A small network was shown many inputs. Here are its activations along a few directions, one row for each input.
Each table varies a few parts of the input and shows all the possible inputs, shuffled.
Descriptions start from the smaller parts, as in this example, which fits no table here: values(3) and (point or line(9) or (line(4) and ring(8))).
Shared parts are said once, and a part with two or three values counts as separate values.

Other details of the inputs shift rows strongly along three fixed directions, in all tables alike. That doesn't count.

Rows:
row 1: [ -7   8   7  13 -17  20 -11   0   4  -7   8]
row 2: [  6   2 -11  12 -25  16 -23  -7  -6 -11   6]
row 3: [  6   2 -12 -43   0 -11  13  15   9 -54  16]
row 4: [ -1   5  -4  13  -5  22 -17  -3 -16   4   6]
row 5: [ 13  16   3   7 -16  11  -8  26  -1   3   9]
row 6: [ 18  22  -2  12 -11  14  -8   7  -3  10  11]
row 7: [ -4  -8 -13  21 -10  15 -15  -9  -4   2   9]
row 8: [-12 -13  25  20  29 -26  17  -7   5  54 -28]
row 9: [ -2  26  -6 -32  17 -15 -21  -3  27  -6 -21]
row 10: [ -9  -3  10 -41  19  -5 -16   5  20   6 -17]
row 11: [ -2 -18   3  11 -16  21  -5   4   4   9   9]
row 12: [ -3  13  -3 -31  18 -23 -22  -6  28   2   1]
row 13: [  4 -18 -25 -41   2  -8  12  11   7 -51  11]
row 14: [  4 -13  10  -5  -7 -18  67  -9 -27 -28   2]
row 15: [ -4  -8 -18 -33  21 -20 -23 -10  27   1  -4]
row 16: [-10 -13  -4  20 -13  22 -10  -5   1   1   3]
row 17: [  3  -8 -10  14  16  -9  33 -15 -19 -14  -7]
row 18: [ 12  13  12   6 -21  27   0  17   4   4   3]
row 19: [ 20  -9 -15  20  -7  23 -13   2  -6   5  11]
row 20: [  2 -12 -11 -31  23 -20 -21  14  27  -2 -17]
row 21: [-10   3  18  23  18 -47   7 -21  -8  58 -13]
row 22: [ -4   9   1  10   7 -20  61 -20 -30 -32  13]
row 23: [  7  -6   1  12 -24   1 -14  14  -7   6  10]
row 24: [-13   0  -1 -32   5 -16 -23 -10  27 -10 -25]
row 25: [  2  19   8  16 -16  24  -5   7   1   2  -4]
row 26: [  9   3  -4   7  -4  18 -15   1 -15  12  15]
row 27: [  3  -3   3   7  -8  14 -13  21 -15   9  13]
row 28: [-21  -7  21  33  31 -27  13 -16   0  51 -34]
row 29: [ -2  -2  17   0   1 -14  71  -6 -22 -25  13]
row 30: [ -7   0   5  11  -8  28 -12   2 -11   3   0]
Description of these inputs: ring(5) and (point or line(5)).
Changing only the ring(5) part turns row 23 into row 14. The same change can be made to row 27. Which row results?
Answer: row 10
Change only the line(5) part in row 7. List by row number the other rows that result.
Answer: row 2, row 9, row 17, row 22
Start at row 1 and move only the ring(5) part, one step at a time. The first step leads to row 29. Which rows follow, in order?
Answer: row 3, row 12, row 22
Start at row 15 and move only the ring(5) part, one step at a time. The first step leads to row 13. Which rows follow, in order?
Answer: row 11, row 16, row 7
